A small network was shown many inputs. Here are its activations along a few directions, one row for each input.
Each table varies a few parts of the input and shows all the possible inputs, shuffled.
A made-up example of a description, with smaller parts first: ring(5) and (point or ring(11) or (values(3) and line(6))).
Shared parts are said once, and a part with two or three values counts as separate values.
In the rows, zero is written as 128.

Other details of the inputs shift rows strongly along two fixed directions, in all tables alike. That doesn't count.

A family of inputs:
r1: [169 127 118 110 119 195 156  83  56 193 111 103 121 240 123]
r2: [157 134  98 145 129 136  84 138 168  45 146 135  50  77 132]
r3: [ 82 124 163 163 106 111 191 160 141 173 134 137 193  79 104]
r4: [114  89 101 100 145 118  83 193 144  53 147  91  93  89 165]
r5: [174 141  50  85 168  75  79 139 159  15  94 174  72  58 156]
r6: [ 62 130 160 174 101 111 177 137 157 178 131 144 161  98  82]
r7: [189 148 139  81 119 177 101  97  17 189  95 115 180 202 141]
r8: [132 123 126  87 111 185 100  99  23 203  96 106 144 232 114]
r9: [173 144 136  91 132 169 112  48  47 185 111 121 156 234 141]
r10: [174 131 102 131 135 140  98 158 150  43 147 128  80  57 156]
r11: [ 85 132 156 188 104 124 192 155 180 180 126 147 139 116  81]
r12: [152 120 113 102 151 111  69 169 154  38 142 107  91  75 170]
r13: [100 144 180 168 139  77 181 114 201 168 138 143 167 141 118]
r14: [ 98 162 171 182 103 102 167 114 165 169 128 161 168  91  85]
r15: [ 96 153 181 173 119  84 157 143 193 174 118 148 160 129  93]
r16: [181 157 130 103 117 177 129  39  45 181 112 118 146 216 134]
r17: [137 101  93 126 130 149 112 181 141  54 150 113  81  71 150]
r18: [ 73 108 167 157 122 100 174 171 145 178 133 136 205  93 112]
r19: [169 104  66  39 132 196  19 124  30  90 111  65  39 225 163]
r20: [198 162 133  89 103 187 117  87  14 185  97 116 167 186 136]
r21: [ 71 119 159 171 122 104 198 111 167 172 150 138 169 110 102]
r22: [126 152 166 197 127 106 203 106 194 165 139 156 152 119 106]
r23: [125 120 107 122 144 112  51 130 147  40 152 133  80  73 138]
r24: [131 109  49  77 156  82 101 165 148  29  98 158  69  74 155]
r25: [101  86  99 107 160 107  93 145 169  53 169  95  67 118 160]
r26: [ 60 107 164 162 136  93 183 122 171 177 152 140 179 125 110]
Description of these inputs: values(2) and (point or (values(3) and line(4))).
The inputs of r8 and r23 match in every part but the values(2) part. If r17 is changed in the same way as r8 into r23, which row does it become?
> r10
Which other rows does r21 become when the values(3) part takes its other values? List them by row number.
> r3, r6
Which other rows does r2 become when the line(4) part takes its other values? List them by row number.
> r14, r15, r23
Which other rows does r7 become when the line(4) part takes its other values? List them by row number.
> r10, r12, r20

A family of inputs:
r27: [135 136 136 120 126 131 134 119 116 154 114 128 141 159 126]
r28: [132 131 128 122 126 135 133 124 109 154 112 132 140 154 123]
r29: [125 124 122 120 130 123 116 141 127 113 127 126 123 111 135]
r30: [134 135 135 123 123 135 133 112 109 155 121 133 146 151 124]
r31: [135 128 127 128 132 125 116 133 133 109 133 127 121 116 133]
r32: [129 126 125 125 133 123 118 126 132 110 133 125 122 114 137]
r33: [106 110 129 133 128 132 115 126 129 115 151 114 114 121 130]
r34: [139 136 133 128 122 142 141 120 112 154 118 130 135 150 123]
r35: [133 125 125 124 134 124 116 133 136 111 133 130 121 119 135]
r36: [136 132 130 124 128 133 138 119 112 153 115 131 139 157 126]
r37: [133 126 125 129 133 126 117 125 131 108 135 128 122 114 132]
r38: [126 122 117 124 135 122 122 134 133 110 129 131 119 120 132]
r39: [111 109 126 127 131 132 123 140 132 116 148 109 115 125 136]
r40: [107 133 140 150 127 106 150 127 161 138 134 142 137 111 114]
r41: [124 124 116 124 130 124 119 135 135 114 127 129 114 119 129]
r42: [123 122 118 118 133 120 121 135 133 110 127 128 121 119 134]
r43: [126 123 115 123 131 124 123 132 135 112 129 129 114 120 130]
r44: [134 140 136 131 120 141 139 111 113 154 122 133 136 147 119]
r45: [137 139 136 132 119 139 137 111 111 154 123 130 140 146 119]
r46: [127 124 119 122 133 124 121 136 130 111 131 125 123 114 133]
r47: [131 130 124 130 126 130 119 125 130 109 136 129 120 110 132]
r48: [134 131 131 118 123 138 130 126 104 155 114 131 145 151 125]
r49: [137 135 132 121 125 136 137 121 109 155 117 125 144 152 126]
r50: [133 135 133 127 127 132 135 111 113 153 119 133 140 155 122]
r51: [140 140 137 131 122 142 138 120 118 153 119 130 135 151 121]
r52: [110 131 141 151 129 107 151 127 164 137 133 140 137 113 116]
r53: [108 106 124 124 129 134 121 143 129 115 144 110 117 122 131]
r54: [112 140 153 141 121 116 162 117 133 177 116 141 165 147 110]
r55: [116 114 130 130 130 135 115 138 135 113 148 108 113 132 136]
r56: [ 22 120 201 220 117  55 225 182 245 185 151 158 200  50  75]
r57: [128 126 119 128 128 132 120 138 131 113 129 130 114 113 129]
r58: [133 137 137 122 122 134 134 113 106 155 119 127 146 148 126]
r59: [130 125 119 129 127 130 119 138 129 113 129 127 118 111 129]
r60: [131 128 121 127 133 123 119 129 142 112 131 128 111 124 131]
r61: [128 128 121 129 128 125 122 122 136 109 134 129 110 120 129]
r62: [144 139 137 131 121 140 135 119 114 153 120 127 138 151 122]
r63: [132 129 124 125 134 123 117 132 136 111 133 124 120 119 134]
r64: [136 133 134 123 122 137 137 124 104 153 116 129 147 147 122]
r65: [133 124 123 126 132 124 120 134 129 110 132 128 122 113 133]
r66: [140 137 136 134 122 140 138 112 115 154 122 128 140 148 121]
r67: [133 129 124 130 130 125 122 131 141 110 131 127 110 124 131]
r68: [126 123 120 120 135 119 122 133 135 110 128 127 119 121 136]
r69: [132 125 119 129 128 129 122 135 130 111 132 127 118 112 131]
r70: [126 124 122 123 136 120 119 124 137 109 130 127 119 122 135]
r71: [129 124 117 125 133 123 123 130 138 112 130 128 111 122 132]
r72: [137 135 132 124 117 143 133 128 104 153 114 128 144 144 124]
r73: [136 135 131 126 121 143 141 122 110 153 117 130 137 148 121]
r74: [109 111 129 136 133 134 118 127 136 114 151 112 116 126 135]
r75: [130 122 121 122 134 123 120 134 133 112 133 130 122 117 136]
r76: [131 125 119 128 130 125 125 132 137 110 130 127 110 122 132]
r77: [133 138 135 124 123 135 135 112 109 155 121 127 145 150 122]
r78: [133 134 129 125 120 137 142 122 113 152 114 129 136 154 121]
r79: [134 128 125 130 129 131 119 126 133 109 135 127 120 113 134]
r80: [135 137 138 128 121 136 135 113 107 153 121 131 146 146 121]
r81: [135 131 131 118 124 137 135 123 106 154 116 131 146 151 126]
r82: [126 123 121 120 131 123 120 137 127 111 129 125 124 112 136]
r83: [135 126 121 130 130 128 123 132 132 111 133 126 116 114 132]
r84: [128 124 122 125 129 126 116 140 126 111 128 129 123 110 130]
r85: [134 127 123 128 128 129 122 135 131 110 133 126 120 112 135]
r86: [132 126 122 127 137 121 118 130 139 110 131 130 115 124 134]
r87: [129 132 130 116 124 133 132 126 107 154 110 128 142 155 124]
r88: [131 126 121 126 126 130 122 137 128 110 131 127 122 110 134]
r89: [132 128 126 123 132 122 116 134 133 111 132 124 121 116 137]
r90: [133 128 123 132 132 132 122 123 137 110 136 129 112 116 130]
r91: [125 125 119 122 132 125 117 139 129 113 128 125 122 113 132]
r92: [126 125 118 127 127 126 121 137 134 111 126 128 112 119 129]
r93: [129 124 123 122 132 121 121 135 130 112 131 125 123 114 138]
r94: [136 130 126 129 128 130 118 133 134 109 134 126 119 115 134]
r95: [136 137 136 126 126 136 136 112 114 154 120 126 145 152 124]
r96: [130 124 121 128 138 122 119 123 137 110 133 131 116 123 133]
r97: [130 123 123 125 135 124 117 125 135 110 135 130 122 117 135]
r98: [135 136 135 131 122 136 141 112 120 152 119 129 135 155 120]
The inputs of r91 and r77 match in every part but one. If r84 is changed in the same way as r91 into r77, which row does it become?
> r80
What is each input in this table made of?
> line(6) and (point or ring(11))
Which other rows does r71 become when the ring(11) part takes its other values? List them by row number.
> r34, r36, r49, r65, r68, r75, r76, r83, r85, r93
Which other rows does r63 become when the ring(11) part takes its other values? List them by row number.
> r27, r31, r35, r51, r60, r62, r67, r86, r89, r94
Which other rows does r74 become when the line(6) part takes its other values? List them by row number.
> r33, r39, r53, r55, r56

A family of inputs:
r99: [ 95 116 119 166 129 106 145 200 187 140 125 153 130  81 107]
r100: [ 92 152 155 153 103 135 165  97 111 210  56 134 173 188  71]
r101: [ 85 120 156 148 125  76 135 200 181 124 119 132 133  92 106]
r102: [129 140 129 170 146 104 153 182 195 130 122 165 135  74 116]
r103: [107 122 143 187 148 122 165 144 211 125 168 132 120 100 121]
r104: [ 69 119 175 164 108 106 126 167 163 122 159 115 144  68 102]
r105: [139 108 102  94 129 151  87 142  96  40 158 104  95  59 158]
r106: [134 126 173 148 106 163 208 123 114 218 121 109 161 200 104]
r107: [136 160 110  53  99 165  82  91  72 146  98  94  73 206 151]
r108: [ 88 141 186 126  96 136 149 119  74 212 116 110 204 168 101]
r109: [122 130 157 135 142 129 196  86 120 213 120 134 195 197 132]
r110: [ 67  97 142 158 124  94 174 159 184 113 162 111 138 106 131]
r111: [131 150 153 142 142  56 144 168 192 108 114 153 166  81 131]
r112: [112 127 122 136 159  67 161 158 179 119 116 172 168  71 141]
r113: [170 114 117 119 148 129  71 128 161  39 166  87  64 126 165]
r114: [118 152 122 182 126 104 171 121 189  95  97 164 136  66 104]
r115: [ 73 109 169 126 139 117 165  98 117 224 120 112 185 215 119]
r116: [141 144 178 176  98 149 195  95  82 214 110 171 168 170 109]
r117: [ 58 102 155 177 144 110 135 156 207 136 167 110 112 119 107]
r118: [135  96  92 142 118 138  72 130 103  38 159 135  55  96 166]
r119: [166 107  69 102 156 156  75 180 130  60 125 129  54  89 148]
r120: [166 132 110 127 144 156  37 124 135  56 167 113  86  74 149]
r121: [221 145  99  73 122 178  99 137  45 131  82 112 110 195 148]
r122: [155 157  84  59  83 181 104  95  64 144  98 101  76 198 159]
r123: [109 142 160 138 121 136 145 156 114 238  84 138 171 195  87]
r124: [145 148 159 157 132  73 140 179 201 115 116 149 147  82 120]
r125: [160 121  96  98 104 224  70 113  27 156 131  95 112 178 131]
r126: [155 164 154 121 117 116 194 142  98 205  76 151 205 174 116]
r127: [103 143 168 111 113 103 162 153  94 216  76 130 195 193 103]
r128: [116 131 158 186 152 105 138 133 224 127 167 128 126 110 122]
r129: [173 146  82 124 147 126  62 100 150  19 101 128  71  89 142]
r130: [120 135 139 136 164  50 134 147 195 122 115 168 174  79 141]
r131: [ 81  97 147 174 114 109 170 168 194 121 166 108 121 107 119]
r132: [129 133 140 109 135 118 193 131  95 227  74 162 207 168 116]
r133: [183 127 108  78 135 178 117  92  56 119 125  86 111 216 166]
r134: [157 123  94 127 139 173  63 134 120  54 168 117  79  66 149]
r135: [156 146 159 130 103 143 196 162  99 222  75 142 179 173  97]
r136: [ 61 102 135 149 125  99 143 141 153 127 158 139 175  51 129]
r137: [205 153  71  89 138 151 108  55  37 136 111 105  89 177 120]
r138: [ 65 101 170 167 128  95 147 163 198 122 162 100 118 118 113]
r139: [153 100  75  94 124 132  74 194 117  48 124 109  66 100 151]
r140: [135  89  94  96 150 142 109 138 129  36 162  89  64 112 169]
r141: [ 52 102 165 152 137  80 150 153 189 115 159 103 134 117 124]
r142: [211 164  89  90 144 133  82  46  55 137 112 102  97 184 120]
r143: [ 85 115 153 171  94 120 148 173 159 121 162 122 149  56 108]
r144: [106 122 161 167 107 128 161 165 160 118 158 131 144  44 108]
r145: [ 66 109 118 154 118  94 153 132 190 113 144 196 124 103  93]
r146: [147 143 173 155 111 152 199 114 124 207 123 114 168 201 113]
r147: [192 135  68  82 134 162 116  64  30 146 109  99  80 174 111]
r148: [105 104 109 119 135 159  37 147 118  68 167  97  73  85 133]
r149: [172 123 103 142 136 134  79 110 111  25 157 150  60  88 173]
r150: [ 95  96  85  87 148 121  46 115 138  39 147 154  47 130 126]
r151: [148 169 189 134 105 131 153  95  95 201 117 128 219 157 115]
r152: [ 89  91 105  87 151 123  46 124 105  61 158 102 106  80 159]
r153: [161 168 193 149  95 147 149 106 104 208 119 124 201 159 103]
r154: [213 155 135 118 124 162  71  64  50 121 119 137 108 196 161]
r155: [104 136 130 155 136  91 160 112 196 101 142 210 130  95 103]
r156: [143 143  79  77 116 141 101 125 148  47 134 120  31  82 171]
r157: [ 88 118 125 138 120  72 162 197 167 116 118 144 156  79 123]
r158: [100 139 191 171 101 127 155 101  89 215 113 151 166 192 104]
r159: [105  68  74  94 159 129  86 127 133  52 165  95  77 122 176]
r160: [ 70 126 128 161 143  55 144 117 171 135 146 121 112  80  75]
r161: [219 152 101  85 144 175  62 122  72 146  87 120 108 201 144]
r162: [104 134 119 176 122 114 179 131 184 103  95 159 126  61  95]
r163: [189 145 115  75 113 190  96  93  18 124 120  99 141 168 155]
r164: [ 96 126 145 151 141  98 150 123 162 117 156 153 180  45 137]
r165: [109  92  80  66 170  95  50 156 118  58 120 120  90 108 165]
r166: [184 139 120  70 139 165  63  64  42 139 120 111 157 171 163]
r167: [162 129  89  95 156 114  46  90 155  24 147 173  64 119 143]
r168: [ 73  98 133 185 132 125 158 161 203 135 171 118 115 108 113]
r169: [125  76  81  90 172 136 100 120 134  49 162 104  72 110 176]
r170: [131 145 164 155 102 190 169 118  86 235 122 135 183 149  87]
r171: [177 111  97  96 138 219 105 104  64 148 131  87  78 216 142]
r172: [100 117 155 155 167  69 145 111 211 118 159 136 157 106 147]
r173: [119 141 150 130 110 145 197  84 112 218  99 202 171 196  75]
r174: [165 123 109 117 123 157  78 142 113  41 162 106  87  66 153]
r175: [142 148 153 114 113 125 202 152  88 215  72 146 198 172 108]
r176: [ 87 123 103 170 127  69 168 122 167 133 147 130 117  69  82]
r177: [ 77 103 111 132 144  67 153 175 172 129 118 160 164  77 133]
r178: [198 192 114  63 108 158  85  69  90 132  98 113  89 195 165]
r179: [164 131  67  97 102 194 100  89  43 125  63 109 100 195 121]
r180: [142 153 183 139 126 118 175  94 131 199 121 114 191 207 126]
r181: [ 72 116 147 156 103 104 151 163 149 115 158 125 166  54 120]
r182: [111 178 140 143 106  92 176 126 208 118 130 156 113  72 139]
r183: [164 115 102  62 130 194  94  83  16 145 118 109 143 162 155]
The inputs of r118 and r116 match in every part but one. If r139 is changed in the same way as r118 into r116, which row does it become?
> r135
The inputs of r111 and r127 match in every part but one. If r180 is changed in the same way as r111 into r127, which row does it become?
> r141
What is each input in this table made of?
> line(5) and (values(5) or (values(3) and line(4)))
Which other rows does r174 become when the line(4) part takes its other values? List them by row number.
> r134, r163, r164
Which other rows does r105 become when the values(3) part takes its other values? List them by row number.
> r140, r175
Which other rows does r182 become when the values(5) part takes its other values? List them by row number.
> r114, r137, r149, r155
A walk changes only the line(5) part. It starts at r128 and steps to r103. List the rest of the walk in order.
> r171, r168, r117
Which other rows does r168 become when the values(3) part takes its other values? List them by row number.
> r99, r125
